A small network was shown many inputs. Here are its activations along a few directions, one row for each input.
Each table varies a few parts of the input and shows all the possible inputs, shuffled.
Descriptions start from the smaller parts, as in this example, which fits no table here: one of 4 places along a line, together with either a single point or one of 11 places along a line or (one of 3 separate values, together with one of 5 places around a ring).
Shared parts are said once, and a part with two or three values counts as separate values.
(in the rows, 128 means zero)

Other details of the inputs vary at random and push rows far along two fixed directions, the same in every table; ignore that.

Rows:
r1: 114	128	147	150	137	132	154	136	131	74	181
r2: 121	165	159	142	167	77	168	109	191	88	139
r3: 125	116	147	142	145	126	117	140	114	108	137
r4: 132	120	122	120	130	113	141	114	159	145	98
r5: 116	136	168	136	140	130	151	141	106	83	147
r6: 147	144	97	118	107	118	116	108	147	167	122
r7: 119	80	121	126	114	167	95	158	58	137	108
r8: 155	67	83	106	103	162	83	122	120	198	104
r9: 141	103	126	118	143	115	134	111	151	164	98
r10: 150	107	130	132	129	123	140	109	153	134	133
r11: 93	150	147	130	140	136	148	131	106	104	129
r12: 162	132	89	125	116	114	129	103	197	158	136
r13: 142	131	87	118	105	127	108	118	142	165	136
r14: 101	134	138	147	124	138	148	147	120	66	172
r15: 121	84	117	118	112	177	87	144	55	159	107
r16: 98	125	131	140	127	168	99	172	37	114	131
r17: 122	97	129	109	115	170	92	149	54	152	99
r18: 83	185	144	134	133	119	144	143	101	107	139
r19: 164	111	116	134	137	99	125	103	204	136	142
r20: 110	176	138	129	117	124	133	139	97	108	140
r21: 145	155	126	123	124	116	135	119	151	134	118
r22: 138	135	109	115	134	113	125	115	155	176	90
r23: 165	127	121	112	115	104	147	98	193	142	108
r24: 110	165	180	147	157	107	154	144	129	52	159
Each input here is: one of 4 places along a line, together with one of 6 places along a line.
Question: Changing only the place on the line of 6 turns r2 into r9. The same change can be made to r19. Which row results?
Answer: r1
Question: Change only the place on the line of 4 in r14. List by row number the other rows that result.
Answer: r4, r7, r23
Question: Change only the place on the line of 6 in r23. List by row number the other rows that result.
Answer: r5, r17, r20, r21, r24
Question: A walk changes only the place on the line of 6. It starts at r6 and steps to r16. List the rest of the walk in order.
Answer: r15, r7, r10, r3

Rows:
r25: 122	105	97	106	81	167	96	139	72	172	104
r26: 145	112	127	99	111	129	109	111	107	186	62
r27: 198	99	80	127	120	96	105	100	216	175	132
r28: 148	145	139	130	155	83	136	115	187	147	102
r29: 120	152	103	128	104	123	116	132	126	141	146
r30: 160	75	70	80	71	166	88	116	101	229	75
r31: 139	83	131	144	147	124	111	135	141	133	149
r32: 86	143	116	125	125	167	110	155	39	140	106
r33: 73	168	136	136	111	160	135	160	55	71	166
r34: 97	73	158	127	140	163	110	161	51	109	100
r35: 112	237	142	141	124	87	234	75	210	69	168
r36: 111	138	179	155	140	128	202	116	152	36	188
r37: 177	133	104	94	127	86	121	80	194	207	76
r38: 76	136	147	148	123	189	110	182	19	64	171
r39: 176	18	97	104	123	157	75	123	121	213	83
r40: 99	151	101	129	132	129	97	152	81	160	114
r41: 88	144	147	148	110	176	130	156	62	68	168
r42: 137	175	154	113	125	101	182	83	168	115	114
r43: 161	34	98	96	141	137	68	129	120	215	58
r44: 138	161	164	130	142	93	182	100	194	105	110
r45: 138	168	117	139	119	119	151	105	185	102	179
r46: 117	160	128	149	125	133	126	135	144	96	183
r47: 117	164	163	162	122	128	186	125	149	20	198
r48: 141	122	144	147	147	103	163	107	191	94	172
r49: 127	100	130	134	163	105	104	144	143	133	117
r50: 139	161	156	126	152	92	169	109	187	106	113
r51: 86	110	150	155	130	175	106	194	19	55	178
r52: 148	193	146	119	137	76	177	76	208	117	121
r53: 92	141	147	139	109	183	139	152	58	70	168
r54: 81	176	162	143	154	117	113	167	53	95	135
r55: 128	75	129	144	150	132	91	162	105	134	148
r56: 148	95	124	105	143	122	99	139	123	185	68
r57: 135	170	149	140	164	68	150	123	194	114	127
r58: 106	103	164	128	146	144	156	131	106	87	122
r59: 183	104	122	94	126	103	150	80	205	192	62
r60: 106	118	148	151	125	164	126	167	64	55	172
r61: 137	96	91	125	116	158	57	159	89	178	130
r62: 113	88	141	133	160	127	97	153	100	129	113
r63: 126	213	112	140	136	77	172	86	212	126	147
r64: 130	172	102	120	103	109	146	110	171	126	155
r65: 127	154	138	125	139	103	113	122	119	150	104
r66: 156	41	121	119	118	151	109	121	128	170	106
r67: 159	164	78	118	103	84	126	96	213	170	140
r68: 162	31	103	94	135	144	75	124	119	210	50
r69: 90	101	161	148	115	192	130	179	14	50	166
r70: 95	201	127	137	131	114	162	123	137	106	148
r71: 145	174	100	118	108	101	166	75	202	161	104
r72: 151	66	102	132	118	156	67	157	87	160	126
Question: Changing only one part turns r70 into r32. The same change can be made to r64. Which row results?
Answer: r33
Question: Changing only one part turns r67 into r30. The same change can be made to r57. Which row results?
Answer: r59
Question: Describe the family of inputs behind these rows.
Answer: one of 6 places along a line, together with one of 8 places around a ring
Question: Change only the place on the line of 6 in r72. List by row number the other rows that result.
Answer: r27, r47, r51, r60, r69
Question: Change only the place on the line of 6 in r34. List by row number the other rows that result.
Answer: r43, r49, r58, r62, r68

Rows:
r73: 124	78	128	123	143	135	81	157	86	152	109
r74: 80	161	149	142	144	154	99	181	31	103	143
r75: 152	65	105	116	135	145	58	154	83	193	104
r76: 178	126	89	93	94	113	136	78	200	190	100
r77: 160	145	156	135	135	98	177	83	203	95	148
r78: 95	79	93	114	121	171	94	150	55	191	91
r79: 149	45	122	109	125	158	81	152	76	181	72
r80: 86	142	167	130	129	165	125	158	21	91	127
r81: 89	192	161	144	146	104	168	135	131	71	141
r82: 134	180	123	133	104	108	159	104	171	114	157
r83: 128	86	109	131	138	139	135	112	165	151	126
r84: 120	155	158	144	128	128	175	121	157	45	182
r85: 199	89	86	115	100	115	113	85	214	189	113
r86: 202	94	68	113	110	101	107	79	230	194	113
r87: 119	118	151	140	149	118	136	145	123	97	131
r88: 65	150	154	137	145	146	104	180	35	98	128
r89: 116	188	119	142	118	112	152	123	148	94	164
r90: 108	211	167	142	141	92	203	108	176	53	153
Question: Describe the family of inputs behind these rows.
Answer: one of 2 separate values, together with either a single point or one of 8 places around a ring
Question: Which other rows agree with r83 in the choice among 2 separate values? List them by row number.
Answer: r73, r75, r77, r79, r84, r85, r86, r87
Question: Change only the choice among 2 separate values in r89. List by row number the other rows that result.
Answer: r86

Rows:
r91: 139	161	119	129	111	112	174	89	190	114	144
r92: 132	194	118	133	124	92	152	101	183	129	140
r93: 151	123	101	104	104	136	119	106	133	185	93
r94: 95	116	142	119	141	153	89	169	36	142	96
r95: 132	125	141	132	136	119	136	130	136	114	127
r96: 118	115	122	142	133	143	104	153	99	116	156
r97: 161	73	111	122	139	121	94	124	147	174	106
r98: 143	88	127	117	124	138	108	132	113	151	100
r99: 160	113	130	120	126	116	143	105	169	138	112
r100: 132	146	137	131	141	99	163	105	182	116	128
r101: 126	157	138	149	127	116	166	119	169	71	186
r102: 166	76	119	119	130	122	120	108	170	160	111
r103: 89	176	167	151	155	110	169	137	136	56	161
r104: 134	113	130	108	124	139	121	124	105	163	85
r105: 138	97	122	124	136	129	92	147	106	157	101
r106: 166	80	117	121	133	119	118	112	170	162	111
r107: 108	79	156	136	137	172	111	166	51	99	132
r108: 141	109	103	120	114	140	93	137	113	160	118
r109: 103	153	170	158	159	114	163	139	142	46	181
r110: 153	130	112	133	125	113	135	105	188	128	156
r111: 127	129	101	125	121	129	106	132	123	159	122
r112: 159	120	116	129	114	125	148	95	187	125	150
r113: 136	141	140	128	135	109	170	98	181	112	125
r114: 83	161	159	152	155	118	148	156	101	70	152
r115: 153	141	101	108	106	117	129	95	164	178	104
r116: 149	109	114	104	129	120	109	115	132	192	74
r117: 94	96	149	133	144	163	87	187	24	113	118
r118: 153	125	94	115	110	118	127	100	173	174	112
r119: 131	138	108	112	112	134	113	126	112	169	106
r120: 82	132	162	129	139	152	121	165	35	102	118
r121: 86	124	127	132	124	164	98	169	45	122	133
r122: 105	186	156	141	154	96	156	126	145	92	138
r123: 119	167	121	126	122	120	129	126	128	136	129
r124: 119	102	127	135	119	156	114	146	90	111	151
r125: 92	169	170	148	148	115	179	129	134	53	159
r126: 142	144	109	121	111	116	149	97	181	141	131
r127: 140	120	102	124	119	131	95	135	121	156	125
r128: 143	104	104	118	109	143	99	135	110	161	116
r129: 116	120	126	129	111	153	115	146	85	116	138
r130: 105	165	151	146	119	140	159	136	112	58	175
Question: Describe the family of inputs behind these rows.
Answer: one of 2 separate values, together with one of 4 places along a line, together with one of 5 places along a line
Question: Changing only the choice among 2 separate values turns r103 into r121. The same change can be made to r122. Which row results?
Answer: r92
Question: Change only the place on the line of 4 in r119. List by row number the other rows that result.
Answer: r101, r118, r128
Question: Change only the choice among 2 separate values in r130. List by row number the other rows that result.
Answer: r99
Question: Change only the place on the line of 4 in r112. List by row number the other rows that result.
Answer: r91, r93, r130
